A small network was shown many inputs. Here are its activations along a few directions, one row for each input.
Each table varies a few parts of the input and shows all the possible inputs, shuffled.
A made-up example of a description, with smaller parts first: one of 6 places along a line, together with either a single point or one of 9 places along a line or (one of 2 separate values, together with one of 8 places around a ring).
Shared parts are said once, and a part with two or three values counts as separate values.

Other details of the inputs vary at random and push rows far along two fixed directions, the same in every table; ignore that.

Table:
R1: [-17 -10 0 -10 12 0 8 -7 4 19 -5 -7 -10 0]
R2: [-3 -10 -8 1 -18 0 33 6 4 12 14 9 -16 -4]
R3: [10 9 -8 9 4 -9 -14 2 -10 -27 4 4 13 4]
R4: [1 5 -4 2 11 -19 -28 15 7 -14 -4 0 9 5]
R5: [-15 -7 0 -1 13 1 9 0 8 25 -12 0 -5 -4]
R6: [0 -1 1 8 -3 9 6 -7 -7 27 0 -1 -8 2]
R7: [7 5 -4 6 8 -9 -33 10 2 -13 0 5 6 7]
R8: [-14 -3 0 -8 1 4 21 -11 -10 12 -4 -5 -1 -3]
R9: [-15 -16 -8 -8 -21 5 27 -2 2 8 11 15 -14 -3]
R10: [1 1 -2 1 3 1 -28 -7 -6 -26 3 8 8 8]
R11: [-14 -12 -8 1 -20 6 28 5 7 15 5 21 -9 -9]
R12: [0 5 -4 -1 1 -2 -20 -5 -11 -31 1 6 13 4]
R13: [-9 -7 0 3 10 10 4 -5 3 25 -8 6 -8 -2]
R14: [-2 2 -1 1 3 -3 27 -4 -8 15 0 -9 -1 -3]
R15: [3 3 -6 3 18 -19 -22 12 7 -20 0 -1 7 6]
R16: [3 -2 0 8 3 9 13 -9 -7 20 5 -4 -10 3]
R17: [-8 -1 0 5 -2 11 17 -9 -8 18 -8 4 0 -6]
R18: [73 19 71 -34 -13 28 1 -2 38 -9 3 -88 -14 -6]
R19: [-1 2 0 5 -7 5 15 -5 -12 22 -2 -3 -3 -2]
R20: [-6 -4 2 7 1 15 8 -11 -3 22 -5 6 -5 -2]
R21: [6 2 -8 2 -22 -14 -12 21 8 -27 12 17 5 -1]
R22: [3 12 -5 4 0 -17 -15 10 -7 -22 -3 3 19 1]
R23: [-1 -1 -3 -4 12 -3 -32 -2 1 -23 1 6 4 8]
R24: [-1 9 -2 2 5 -9 -13 6 -2 -27 -9 7 22 -2]
Each input here is: one of 4 separate values, together with either a single point or one of 5 places along a line.
Changing only the choice among 4 separate values turns R13 into R23. The same change can be made to R17. Which row results?
Answer: R12
Which other rows agree with R22 in the choice among 4 separate values? List them by row number.
Answer: R4, R6, R7, R19, R21
Which other rows does R21 become when the choice among 4 separate values takes its other values? List them by row number.
Answer: R2, R9, R11
Which other rows does R22 become when the choice among 4 separate values takes its other values? List them by row number.
Answer: R8, R14, R24

Table:
R25: [-1 1 -1 -2 -8 -7 -1 11 7 -12 -1 7 7 -4]
R26: [3 0 -1 7 -9 -1 -6 3 7 -11 3 7 4 0]
R27: [-1 0 0 0 9 -9 -17 3 4 -2 0 -4 2 7]
R28: [8 -1 -4 6 -5 -1 -7 6 4 -10 7 7 -3 1]
R29: [8 5 -2 3 0 -1 -1 1 -6 -13 5 5 5 2]
R30: [2 7 2 5 3 2 -13 0 -5 -5 -7 2 10 -1]
R31: [-35 -24 -2 -1 13 20 56 -21 -2 87 -7 -4 -36 -4]
R32: [25 6 39 -22 -16 22 34 -14 9 26 -2 -58 -15 -9]
R33: [4 1 -1 3 15 -7 -13 7 6 -2 0 -2 0 4]
R34: [0 0 0 -3 0 2 -4 -5 -3 -16 3 5 5 2]
R35: [8 6 -1 4 7 1 -13 3 -7 -4 -3 2 3 1]
R36: [0 2 1 -3 7 5 -16 -3 -4 -7 -6 3 4 1]
R37: [-2 1 -2 -3 7 -2 -6 -4 -3 -14 -3 -2 5 0]
R38: [-1 1 -3 -6 -9 -10 -4 11 3 -10 4 4 2 -1]
R39: [29 6 43 -24 -23 27 36 -15 10 25 4 -52 -15 -7]
R40: [2 6 0 1 1 -1 -16 -1 -9 -4 -3 0 6 3]
R41: [2 5 1 4 -4 -1 -1 -2 -3 -13 1 5 12 1]
R42: [-3 -3 -2 -9 -3 -4 -5 9 7 -14 1 7 0 -3]
R43: [0 5 -1 5 2 -5 -3 -1 -3 -12 -4 -2 12 -1]
R44: [5 1 -4 -3 -4 -8 -1 15 5 -11 3 7 0 -2]
R45: [3 -1 -3 3 -10 -3 -10 2 2 -9 8 4 -1 3]
R46: [-58 -21 -55 31 23 -13 33 -8 -36 48 -2 54 -10 3]
R47: [-1 2 1 4 11 -7 -13 3 9 -3 -5 -2 6 3]
R48: [1 -5 -2 -1 -4 2 -10 0 7 -13 5 7 -2 1]
Changing only one part turns R36 into R40. The same change can be made to R42. Which row results?
Answer: R38
What is each input in this table made of?
Answer: one of 4 separate values, together with one of 6 places along a line
Which other rows does R37 become when the choice among 4 separate values takes its other values? List them by row number.
Answer: R32, R43, R46
Which other rows does R44 become when the place on the line of 6 takes its other values? List them by row number.
Answer: R28, R29, R33, R35, R46

Table:
R49: [32 10 28 -3 6 13 -41 3 22 -11 -5 -23 -1 4]
R50: [-17 -18 -10 2 -5 -1 46 5 8 58 8 2 -33 -3]
R51: [39 14 49 -29 -23 31 16 -19 7 -9 -1 -56 -2 -9]
R52: [33 16 0 2 -5 -34 -63 42 30 -75 8 4 23 6]
R53: [-10 -7 -16 -1 10 -10 -41 2 1 -38 6 24 6 11]
R54: [37 11 43 -31 -28 20 30 -10 11 -16 7 -54 -4 -11]
R55: [-23 -10 -1 -1 -8 24 47 -26 -21 47 -5 2 -13 -7]
R56: [-27 -22 2 -6 -2 23 33 -15 5 59 -5 6 -28 -5]
R57: [-15 -17 1 7 14 23 22 -19 -3 68 -3 -2 -32 2]
R58: [-17 -19 -11 1 -3 -2 46 3 5 55 10 1 -34 -2]
R59: [19 0 18 -22 -12 -1 -13 11 27 -35 8 -17 -2 -1]
R60: [-11 -5 -14 1 8 -9 -42 6 6 -34 2 28 9 8]
R61: [-9 1 -37 23 6 -43 -50 41 10 -45 5 49 20 7]
R62: [-42 -13 -42 32 23 2 16 -26 -47 42 1 40 -6 10]
R63: [-23 -12 -4 -2 -5 22 46 -29 -25 42 0 0 -15 -4]
R64: [24 13 18 -16 -19 2 1 1 4 -43 6 -20 14 -5]
R65: [-58 -28 -37 17 12 3 13 -7 -11 49 -6 56 -14 1]
R66: [49 19 48 -15 -9 32 5 -22 1 3 -1 -62 -5 -2]
R67: [14 6 25 2 -3 32 28 -26 -12 46 -8 -31 -12 -5]
R68: [32 -1 42 -36 -21 18 17 -1 34 -7 9 -50 -19 -7]
R69: [-17 22 -12 8 60 -44 -31 7 -18 -20 -32 -15 44 6]
R70: [4 12 -15 21 15 -6 -40 -6 -24 -29 -2 18 23 11]
R71: [-27 -23 -2 -7 -10 13 47 -1 14 55 -3 9 -27 -12]
R72: [41 16 50 -29 -35 24 30 -2 20 -9 -4 -52 2 -18]
R73: [25 14 20 -15 -21 2 1 3 6 -41 3 -19 15 -7]
R74: [-41 -11 -47 31 0 -18 41 6 -30 43 2 48 -2 -2]
R75: [28 24 5 -6 -14 -19 -46 19 6 -93 3 5 41 0]
R76: [5 11 -23 15 -4 -29 -14 19 -13 -38 10 20 21 5]
R77: [15 5 16 -4 -22 9 54 0 -1 37 4 -29 -13 -11]
R78: [-10 -1 -33 23 31 -22 -73 8 -9 -43 4 44 15 21]
R79: [52 21 46 -17 -33 12 29 10 20 2 0 -57 0 -16]
R80: [15 6 27 3 -4 33 28 -24 -10 49 -11 -31 -10 -6]
R81: [-10 -6 -15 0 9 -10 -42 4 3 -36 4 26 7 10]
R82: [34 2 48 -35 -25 21 16 5 42 -1 2 -49 -16 -13]
R83: [0 1 -12 16 22 -7 -55 6 2 -20 -2 23 8 13]
R84: [-72 -17 -40 14 77 -34 17 1 -16 74 -33 16 -4 4]
R85: [-41 -13 -48 27 3 -20 41 1 -35 35 10 43 -6 3]
R86: [31 6 21 -8 10 9 -37 -5 13 -19 5 -26 -6 10]
R87: [-54 -16 -38 23 5 4 27 -17 -36 40 -10 53 2 -2]
R88: [20 1 19 -21 -13 0 -14 13 30 -33 6 -16 0 -3]
R89: [-16 8 -30 17 6 -19 -47 3 -23 -58 -3 48 37 8]
R90: [-9 0 -38 20 9 -43 -48 36 6 -48 10 45 17 11]
Changing only one part turns R74 into R52. The same change can be made to R72. Which row results?
Answer: R71
Changing only one part turns R81 into R51. The same change can be made to R59. Which row results?
Answer: R64
What is each input in this table made of?
Answer: one of 2 separate values, together with either a single point or (one of 4 places along a line, together with one of 5 places along a line)
Which other rows does R79 become when the choice among 2 separate values takes its other values? List them by row number.
Answer: R61
